A =  171  -422   300   919  -736   779   574   522  -303
A[-9]: 171
A[1]: -422
A[-2]: 522
A[-3]: 574

x = [[0.000, 0.084, 0.073, -0.080, -0.137, 0.011, -0.030, -0.028, 0.107, -0.147], [-0.012, 0.075, -0.006, -0.100, -0.109, 0.004, -0.038, -0.035, 0.118, -0.130], [-0.078, 0.050, 0.095, -0.148, -0.107, -0.028, 0.008, 0.014, 0.067, -0.120], [-0.042, 0.117, 0.024, -0.041, -0.160, 0.019, -0.015, -0.079, 0.168, -0.172], [0.005, 0.015, -0.007, -0.009, -0.071, -0.023, 0.025, -0.018, 0.030, -0.048], [-0.011, 0.089, 0.064, -0.054, -0.123, -0.006, 0.029, -0.040, 0.101, -0.150], [0.026, -0.042, 0.007, 0.013, 0.015, -0.029, -0.034, 0.007, -0.072, 0.017], [-0.004, 0.058, 0.101, -0.097, -0.144, -0.018, -0.009, 0.001, 0.067, -0.129], [-0.135, 0.061, 0.057, -0.119, -0.103, -0.024, -0.012, 0.003, 0.116, -0.131], [0.084, 0.065, -0.010, -0.034, -0.080, 0.005, 0.010, -0.040, 0.046, -0.107], [0.004, 0.080, 0.071, -0.094, -0.118, 0.001, -0.002, -0.028, 0.135, -0.143], [-0.168, -0.026, -0.003, -0.073, -0.034, -0.014, 0.021, 0.024, -0.019, -0.020], [-0.004, 0.129, 0.041, -0.087, -0.150, 0.024, -0.008, -0.072, 0.154, -0.189], [0.012, 0.078, 0.041, -0.052, -0.099, 0.010, -0.021, -0.033, 0.129, -0.134]]
x[0][0] -> 0.000
x[13] -> [0.012, 0.078, 0.041, -0.052, -0.099, 0.010, -0.021, -0.033, 0.129, -0.134]
x[3][3] -> -0.041
x[4][8] -> 0.030
x[:, 3] -> [-0.080, -0.100, -0.148, -0.041, -0.009, -0.054, 0.013, -0.097, -0.119, -0.034, -0.094, -0.073, -0.087, -0.052]
x[0][8] -> 0.107
x[3][4] -> -0.160
x[2][8] -> 0.067
x[2][1] -> 0.050
x[:, 4] -> [-0.137, -0.109, -0.107, -0.160, -0.071, -0.123, 0.015, -0.144, -0.103, -0.080, -0.118, -0.034, -0.150, -0.099]
x[11] -> [-0.168, -0.026, -0.003, -0.073, -0.034, -0.014, 0.021, 0.024, -0.019, -0.020]
x[2][6] -> 0.008
x[8][8] -> 0.116
x[1][5] -> 0.004
x[3][0] -> -0.042
x[8][6] -> -0.012
x[3][2] -> 0.024
x[:, 5] -> [0.011, 0.004, -0.028, 0.019, -0.023, -0.006, -0.029, -0.018, -0.024, 0.005, 0.001, -0.014, 0.024, 0.010]
x[0] -> [0.000, 0.084, 0.073, -0.080, -0.137, 0.011, -0.030, -0.028, 0.107, -0.147]
x[:, 9] -> [-0.147, -0.130, -0.120, -0.172, -0.048, -0.150, 0.017, -0.129, -0.131, -0.107, -0.143, -0.020, -0.189, -0.134]
x[:, 8] -> [0.107, 0.118, 0.067, 0.168, 0.030, 0.101, -0.072, 0.067, 0.116, 0.046, 0.135, -0.019, 0.154, 0.129]
x[8][3] -> -0.119
x[13][4] -> -0.099
x[1] -> [-0.012, 0.075, -0.006, -0.100, -0.109, 0.004, -0.038, -0.035, 0.118, -0.130]
x[13][7] -> -0.033
x[8][7] -> 0.003
x[12][4] -> -0.150
x[7][7] -> 0.001
x[1][3] -> -0.100
x[:, 2] -> [0.073, -0.006, 0.095, 0.024, -0.007, 0.064, 0.007, 0.101, 0.057, -0.010, 0.071, -0.003, 0.041, 0.041]
x[11][7] -> 0.024
x[9][7] -> -0.040

B =
108,86,110,12,92,102,107,134
108,85,109,14,92,101,107,132
106,86,104,38,96,104,107,131
106,87,102,47,97,103,107,129
108,109,102,192,114,104,107,100
107,86,113,11,91,106,107,137
103,106,115,142,107,118,107,119
109,114,106,211,115,105,107,96
105,99,125,65,96,117,108,133
103,101,114,118,104,118,107,124
106,87,114,12,91,108,107,138
103,94,109,79,100,113,107,129
103,95,121,51,95,118,107,136
104,87,111,25,93,110,107,137
Rows and columns are counted from 0.
row 0 col 0: 108
row 8 col 5: 117
row 0 col 1: 86
row 1 col 7: 132
row 5 col 3: 11
row 0 col 6: 107
row 3 col 6: 107
row 5 col 5: 106
row 4 col 6: 107
row 10 col 5: 108
row 2 col 4: 96
row 2 col 0: 106
row 7 col 1: 114
row 1 col 5: 101
row 0 col 2: 110
row 9 col 6: 107
row 8 col 2: 125
row 0 col 3: 12
row 5 col 1: 86
row 7 col 0: 109
row 4 col 3: 192
row 2 col 2: 104
row 11 col 7: 129
row 2 col 1: 86
row 5 col 4: 91
row 4 col 7: 100
row 4 col 1: 109
row 11 col 6: 107
row 12 col 4: 95
row 2 col 5: 104
row 6 col 5: 118
row 12 col 2: 121
row 10 col 7: 138

m = [118  30 214 112 179  18]
m[0]: 118
m[3]: 112
m[2]: 214
m[1]: 30

M =
[[-13 -26 -17  68]
 [ -1 -18   7 -28]
 [ 15   0  -1  -3]
 [  5  34  -4  -2]
 [  4  16   9 -28]]
Indices start at 0.
(0, 0) => -13
(0, 2) => -17
(1, 2) => 7
(1, 3) => -28
(1, 0) => -1
(3, 3) => -2
(0, 3) => 68
(1, 1) => -18
(4, 0) => 4

grid =
[[8 7 3 3]
 [4 4 4 4]
 [7 7 3 6]
 [5 5 2 4]
 [6 5 3 5]
 [6 6 6 6]
 [6 6 4 8]
 [8 1 4 3]
 [7 5 5 4]
 [5 4 7 6]
 [9 8 2 2]]
grid[0,-4]	8
grid[-4]	[8, 1, 4, 3]
grid[10,1]	8
grid[-8,2]	2
grid[-5]	[6, 6, 4, 8]
grid[-3,-2]	5
grid[-3]	[7, 5, 5, 4]
grid[-11,3]	3
grid[9,-3]	4
grid[:, -2]	[3, 4, 3, 2, 3, 6, 4, 4, 5, 7, 2]
grid[-2]	[5, 4, 7, 6]
grid[-8,-4]	5
grid[5,-3]	6
grid[-6,-1]	6
grid[:, 3]	[3, 4, 6, 4, 5, 6, 8, 3, 4, 6, 2]
grid[-3,0]	7
grid[9,-2]	7
grid[:, 1]	[7, 4, 7, 5, 5, 6, 6, 1, 5, 4, 8]

W = [-3,-39,13,4,39,-64,14,-13,3]
W[0] => -3
W[6] => 14
W[2] => 13
W[4] => 39

data =
[[-18,43,-71,16],
[-32,32,9,-49],
[39,6,-22,8],
[-47,37,19,15],
[13,46,7,30],
[-15,-32,-56,-39],
[22,-16,-8,-3],
[41,-6,5,-12]]
data[0,0]: -18
data[4,0]: 13
data[5,3]: -39
data[:, 2]: [-71, 9, -22, 19, 7, -56, -8, 5]
data[2,0]: 39
data[3,2]: 19
data[0]: [-18, 43, -71, 16]
data[0,1]: 43
data[0,2]: -71
data[3,0]: -47
data[6,2]: -8
data[0,3]: 16
data[2,3]: 8
data[:, 1]: [43, 32, 6, 37, 46, -32, -16, -6]
data[6,1]: -16
data[7,2]: 5

a =
 13.02    1.42    1.49   -8.96    5.91   -9.66    6.66
  5.51    3.06   11.42   -9.06    7.28   20.25  -15.82
  1.72   13.30    0.69   -2.66   -8.85   12.17   10.08
-11.82    1.91   19.29    8.66   -4.55   -6.78    1.63
  7.81    0.04   -2.51    8.94    6.80    3.92   13.16
  3.35    6.13  -11.91    2.27  -12.14   -6.98    3.66
  9.40   12.35   -5.17   15.11    1.58   12.42   -1.06
a[0][0] -> 13.02
a[5][1] -> 6.13
a[3][0] -> -11.82
a[4][6] -> 13.16
a[0][4] -> 5.91
a[3][4] -> -4.55
a[:, 0] -> [13.02, 5.51, 1.72, -11.82, 7.81, 3.35, 9.40]
a[3][2] -> 19.29
a[5][2] -> -11.91
a[5][5] -> -6.98
a[1][3] -> -9.06
a[4][5] -> 3.92
a[5][0] -> 3.35
a[4][0] -> 7.81
a[1][0] -> 5.51
a[6][4] -> 1.58
a[0][2] -> 1.49
a[1][1] -> 3.06
a[4][4] -> 6.80
a[:, 5] -> [-9.66, 20.25, 12.17, -6.78, 3.92, -6.98, 12.42]
a[3] -> [-11.82, 1.91, 19.29, 8.66, -4.55, -6.78, 1.63]
a[6][2] -> -5.17
a[1][4] -> 7.28
a[:, 1] -> [1.42, 3.06, 13.30, 1.91, 0.04, 6.13, 12.35]
a[2] -> [1.72, 13.30, 0.69, -2.66, -8.85, 12.17, 10.08]
a[6][3] -> 15.11
a[2][4] -> -8.85
a[4][2] -> -2.51
